A small network was shown many inputs. Here are its activations along a few directions, one row for each input.
Each table varies a few parts of the input and shows all the possible inputs, shuffled.
Descriptions start from the smaller parts, as in this example, which fits no table here: line(4) and (point or line(11) or (values(3) and ring(5))).
Shared parts are said once, and a part with two or three values counts as separate values.
In the rows, 128 means zero.

Other details of the inputs shift rows strongly along two fixed directions, in all tables alike. That doesn't count.

Rows:
r1: [ 83 144 126  92 100 194  84 154 107  95 193 161 171 138]
r2: [174 104 160 192 107  61 161  79 148 147 105 125  45 101]
r3: [135 125  92 150 188  95 190  71 103 145  95 131 170 125]
r4: [157 112 160 168  99 105 148  98 130 133  91 140  34 127]
r5: [140 128 107 140 176 100 155  93 128 149 114  95 176 117]
r6: [ 62 148 157  65 114 224  79 183 128 121 186 138 193 137]
r7: [117 101 100 141 165 104 174  92 113 150 126 144 167 126]
r8: [125  92 118 134  97 116 112 131 122 134 160 119 134 129]
r9: [121 107 117 150 167 100 177  95 116 149 129 133 168 115]
r10: [123 145 161 121  80 118 102 130 152  85 146 135  66 149]
r11: [ 91 136 125  99  96 178  68 164 113  97 208 125 179 123]
r12: [135 129 195 126  47 164  64 161 157 116 150 113  41 128]
r13: [144 135 122 141 159 111 157  86 126 141  98 132 130 132]
r14: [139 128 133 145 161  94 160 115 147 157  91 117 135 112]
r15: [106 149 108 103 152 153 105 155 124 119 144 112 198 126]
r16: [122 121 104 130 181 107 170 113 126 155  85 137 158 133]
r17: [114 129 136 115 122 146 104 163 141 130 132 113 139 125]
r18: [156 147 171 153 112 123 127 108 138 122 110 128  72 125]
r19: [106 101  90 108 166 137 165 105 107 149 118 137 184 138]
r20: [101 122 102  92 118 156  95 193 128 123 158 120 161 138]
r21: [101 141 125 119 135 156 122 130 108 112 172 143 184 123]
r22: [ 77 155 113  51 112 221  66 185 116  96 167 157 186 158]
r23: [154 152 160 143  91 130 104 133 137 105  99 149  43 138]
r24: [ 90 164 125  91 152 177 107 163 116 112 148 138 203 133]
r25: [139 129 159 123  40 164  74 138 126  85 162 164  42 144]
r26: [ 85 144 114  84 151 164 112 187 131 130 163 130 195 118]
r27: [179 119 129 156 134  89 161  68 136 139  74 131  66 137]
r28: [183 133 161 190 114  73 157  74 138 133  89 116  46 104]
r29: [168 128 156 166 120  86 149 136 142 128  88 134  33 118]
r30: [150 141  86 149 207  68 185 105 126 147  96 116 173 105]
r31: [112 149 147 124 120 162 118 132 111 109 148 135 142 125]
r32: [130 152 151 124 128 141 117 119 141 132 137 119 138 118]
r33: [142 132  89 116 154 117 143 131 117 118 107 146 121 141]
r34: [115 136 189 126  65 176  91 157 129 107 151 141  69 127]
r35: [101 162 121 100 154 157 112 151 130 125 143 126 200 121]
r36: [167 140 130 154 116  96 117 145 137 108 115 113  67 116]
r37: [122 121 136 125 141 133 144 111 134 149 111 135 126 135]
r38: [164 119 129 152 112 108 148  84 119 121  94 140  65 136]
r39: [132 128 107 150 167  93 164  85 120 142 138 124 181 104]
r40: [140 108 106 128 158 106 163 109 132 150  76 138 119 142]
r41: [112  95  94 135 164 102 152 111 115 151 152 109 198 111]
r42: [133 126 102 123 151 120 135 107 126 145 124 101 181 135]
r43: [145 108 102 149 118  93 128 104 114 127 146 115 144 126]
r44: [117  99 117 118 110 139 130 119 119 128 145 154 124 139]
r45: [120 135 131 125 113 148 103 135 116 112 155 109 144 120]
r46: [ 90 163 113  76 121 191  82 192 113  93 167 157 158 143]
r47: [134 166 163 120  84 160  81 183 130  85 146 147  66 129]
r48: [145 122 146 117  75 142  98 168 140 107 117 155  22 146]
r49: [142 116 180 148  54 140  88 145 139 115 141 113  38 119]
r50: [143 100  83 148 188  71 182 100 132 172  76  99 177 129]
r51: [122 105 109 121 148 121 142 115 133 162 122 100 176 134]
r52: [118 116  82 122 188 102 157 148 125 147 123 106 189 116]
r53: [124 137 100 115 140 132 116 140 126 127 123 112 177 138]
r54: [108 131 114 121 187 123 163 130 124 151 105 128 192 125]
r55: [130 134 146 121  95 143 105 172 135 112 124 153  55 137]
r56: [ 91 117 111  77 143 178 122 135 125 142 140 140 185 148]
r57: [121 142 194 115  67 171  78 155 159 125 152 127  74 122]
r58: [172 131 118 152 105  91 118 142 135 112 109 116  66 130]
r59: [186 108 125 185 115  63 156  76 124 136  88 101  71 123]
r60: [ 93 114 112 110 160  96 162 112 143 132 133 125 168 145]
r61: [131  92  95 143 154  94 165  99 115 160 113 100 170 126]
r62: [152 124 182 161  81 116 125 116 146 132 117 123  43 109]
Each input here is: values(2) and (point or (line(5) and line(6))).
Q: The inputs of r7 and r1 match in every part but the values(2) part. If r44 is changed in the same way as r7 into r1, which row does it become?
A: r25
Q: The inputs of r33 and r48 match in every part but the values(2) part. If r35 is changed in the same way as r33 into r48, which row does it become?
A: r14
Q: Change only the line(6) part in r51. List by row number the other rows that result.
A: r6, r12, r37, r56, r57

Rows:
r63: [136 123 169 146 106 130 117 118 143 142 118 108  98 119]
r64: [101 160 145  85  97 171  86 160 138  95 150 150 122 149]
r65: [147 139  95 142 168 112 159  97 109 130  90 135 144 128]
r66: [100 129 117  86 137 169 111 170 131 138 126 122 172 144]
r67: [122 141 108 103 112 164  98 155 109 107 136 140 141 145]
r68: [123 136 122 132 129 144 120 110 104 121 147 123 168 123]
r69: [120 145 133 117 151 125 137 105 135 122 135 133 147 135]
r70: [134 149 120 147 181  99 164 117 128 142 117 124 157 105]
r71: [128 127 144 128  82 123 104 126 143 113 152 118 101 136]
r72: [137  98  92 145 171  88 190  99 119 154  88 145 131 137]
r73: [108 111 154 132 108 147 125 122 119 124 153 144 120 126]
r74: [140 118  90 143 166  82 154 135 130 142 118 113 160 110]
r75: [113 120  94 109 140 116 125 127 135 128 143 122 168 144]
r76: [129 123  93 119 121 146 106 138 113 120 145 125 157 134]
r77: [130 111 144 132 110 130 118 129 140 147 128 100 120 121]
r78: [144 142 103 149 193  82 179 119 126 141  87 126 147 111]
r79: [ 96 152 162  90 106 199  86 164 140 131 155 131 154 131]
r80: [ 89 118 109  84 128 173  98 171 133 145 150 114 196 135]
r81: [150 149 194 166  59 130  85 153 150 100 149 124  28 111]
r82: [122  93 118 124 120 127 130 130 123 133 137 141 111 133]
r83: [124 128 121 118  95 157  95 134 108 112 164 119 146 127]
r84: [167  92 161 181  79  78 145  89 133 136 108 131  11 118]
r85: [110 139 142  97 136 170 113 155 137 131 118 127 139 135]
r86: [189 132 150 179 103  67 140 138 147 120  77 127  10 121]
r87: [139 109 115 151 183  92 200  71 119 157  99 145 147 117]
r88: [104 118 107 110 170 138 163 119 112 136 117 155 162 133]
r89: [160 135 167 132  64 117  94 142 151  93 112 138  11 152]
r90: [145 118 115 158 175  59 184  59 130 147 103 111 158 122]
r91: [116 154 124 105 134 173 106 128 106 113 154 139 170 127]
r92: [119 132 129 128 117 132 110 160 130 118 163 110 144 111]
Q: What is each input in this table made of?
A: values(5) and ring(6)
Q: Change only the values(5) part in r73. List by row number the other rows that result.
A: r63, r68, r81, r90
Q: Change only the ring(6) part in r80. List by row number the other rows that result.
A: r63, r66, r77, r79, r85
Q: Change only the ring(6) part in r67. List by row number the other rows that result.
A: r65, r68, r76, r83, r91

Rows:
r93: [124 148 163 123 107 145 120 177 136  97 127 176  40 132]
r94: [156 142 155 168 148  77 163 143 144 139  84 131  63 101]
r95: [ 83 159 117  75 121 208  92 134 104  96 169 168 194 152]
r96: [161 137 161 138  51 124  53 183 157 111 148  85  53 118]
r97: [107 146 167 133 127 130 113 169 148 138 163 107 143  89]
r98: [112  86 149 144 100 136 141 111 119 131 162 155 103 118]
r99: [130 100  92 155 205  61 219  83 114 160  95 158 154 116]
r100: [182 151 143 182 165  73 163  65 145 149  88  85 129  98]
r101: [144  85 124 134  46 130  92 125 121 116 154 132  67 145]
r102: [120 175 104 101 174 151 142 115 110 107 108 158 166 146]
r103: [125 109 153 122  36 149  51 166 137 103 183  99  87 136]
r104: [167 114 161 173  81 122 134  46 113 119 118 138  55 133]
r105: [ 96  85 122  80 187 153 176 107 158 216  46 111 183 161]
r106: [121 132  55  87 171 124 135 163 110 116 115 138 171 152]
r107: [ 81 150  72  60 157 185  79 219 115 111 163 111 238 142]
r108: [132 108  82 113 117 118 121 137 117 119 128 143 125 151]
r109: [132 134 149 147 116 131 125  77 129 127 145 106 149 122]
r110: [ 84 103 135 135 151 122 153 121 128 148 172 115 196 103]
r111: [174 167 130 163 173  93 161  91 129 129  64 114 117 119]
Q: What is each input in this table made of?
A: point or (values(3) and ring(6))
Q: Change only the values(3) part in r96. List by row number the other rows that result.
A: r97, r100
Q: Start at r110 and move only the ring(6) part, one step at a time. The first step leads to r98. Which rows follow, in order?
A: r99, r93, r94, r97

Rows:
r112: [148 122 134 148 140 108 155  79 131 148  99 123 123 126]
r113: [106 143 158 109  83 173  93 142 124  97 159 153 107 142]
r114: [157 152 136 141 165 102 160 121 141 135  65 136  82 127]
r115: [105 134 126 123 158 127 138 124 132 142 147 117 191 111]
r116: [137 114 145 158 141 105 163  95 131 153 106 119 122 112]
r117: [100 138  92 106 168 149 144 118  99 125 152 150 209 128]
r118: [144 109 133 145  98 107 129 113 130 117 115 140  64 142]
r119: [128 112  81 126 159 110 154 110 105 132 128 142 159 131]
r120: [101 109  89  96 160 148 134 123 118 147 140 121 212 142]
r121: [167 130 134 158  98  93 112 135 135 115 124 101  77 118]
r122: [163 149 154 166 106 103 114 120 135 111 124 106  83 110]
r123: [ 88 158 126  63 114 199  71 218 134 104 144 150 144 152]
r124: [114 114 171 115  56 172  76 170 137 118 160 128  73 133]
r125: [133 108 114 139 147  94 149 123 138 149 128 107 147 117]
Q: The inputs of r118 and r113 match in every part but one. If r124 is changed in the same way as r118 into r113, which row does it become?
A: r116
Q: What is each input in this table made of?
A: values(2) and (point or line(6))
Q: Change only the values(2) part in r112. List by row number the other rows that result.
A: r120

Rows:
r126: [128 133 171 118  71 173  96 130 132 116 124 152  65 145]
r127: [143 128 102 140 131 102 139 119 113 108 133 148 114 131]
r128: [186 157 171 176 104  93 127 119 146 114  94 127  22 110]
r129: [128 144  75 121 196 121 163  97 102 136 108 127 215 133]
r130: [103 151  79  99 208 133 143 152 121 144 130 110 243 117]
r131: [148 145 102 133 174  96 150 109 134 137  88 107 152 132]
r132: [137 123 154 143  60 132  70 138 133 111 183  90 114 111]
r133: [125 130 146 134 153 124 157 114 136 151 108 134 128 115]
r134: [104 141 171  87  77 191  72 168 150 116 141 134 100 151]
r135: [ 99 168 165  92  94 197  78 149 131  96 158 149 128 141]
r136: [ 74  97 124 103 115 166 101 135 122 150 201  95 227 121]
r137: [164 122 160 178  74  98 108  92 128 115 160  97  90 103]
r138: [113 138 136  86  84 190  68 179 134 112 139 129 119 151]
r139: [ 91 151 121  88 134 193 106 135 107 112 154 152 190 142]
r140: [123 121 112 131 164 101 151 157 138 144 112 115 146 117]
r141: [ 88 174 111  75 151 187  97 155 117 106 161 132 220 141]
r142: [153 124 144 154 151  92 175  70 141 152  72 129  95 130]
r143: [145 118  87 143 215  73 192 109 137 175  74  99 181 113]
r144: [118 104  62 108 188 112 164 122 113 150 109 116 201 140]
r145: [179 130 105 161 151  78 155  94 128 137  67 114  96 132]
r146: [151 105 105 158 214  60 213  82 140 188  59 109 155 112]
r147: [167 118  67 166 206  53 208  60 104 144  77 124 157 125]
r148: [186 124 135 165  88  87 121 120 134 108  91 127  14 135]
r149: [157  82 105 159 145  62 181  92 131 155  86 137  84 134]
r150: [139 130 129 122  70 135  80 171 130  90 150 145  62 139]
r151: [114 140 122  94 136 153 109 153 142 131 119 113 156 144]
r152: [167 147 177 169 115 104 140 105 143 124  98 138  41 109]
r153: [170  82 123 188 128  49 160  71 139 164 114  70 118 104]
r154: [ 91 127  73  99 192 147 162 106  93 131 144 147 236 136]
r155: [ 97 158 176 112  87 178  85 181 130  91 174 157  99 118]
r156: [ 90 111 171 119  57 180  77 132 127 124 210 114 146 117]
r157: [124 121 175 150  60 147  88 108 126 111 192 114 114 108]
r158: [116 126 177 124  82 148  98 183 150 121 138 139  61 125]
r159: [ 87 153  83 106 208 131 155 153 106 127 153 130 248 112]
r160: [154 109 154 151  90 116 139  99 129 126 103 148  35 137]
r161: [146 112 111 156 141  87 168  87 115 124 116 156 102 127]
r162: [ 89 131 144 113 139 150 136 155 128 133 148 146 151 117]
r163: [174 111 164 157  85 109 128 106 147 139  73 131  17 142]
r164: [ 80 155 104  86 156 162 102 201 121 113 170 126 209 121]
r165: [ 79 114  81  70 133 169 101 184 116 119 173 140 200 146]
r166: [106 116 148  92  69 184  79 170 130 112 152 146  89 153]
r167: [144 104 152 148  79 114 131 115 132 120 124 161  34 135]
Q: What is each input in this table made of?
A: ring(6) and (point or line(6))
Q: The inputs of r135 and r131 match in every part but the ring(6) part. If r154 is changed in the same way as r135 into r131, which row does it become?
A: r148
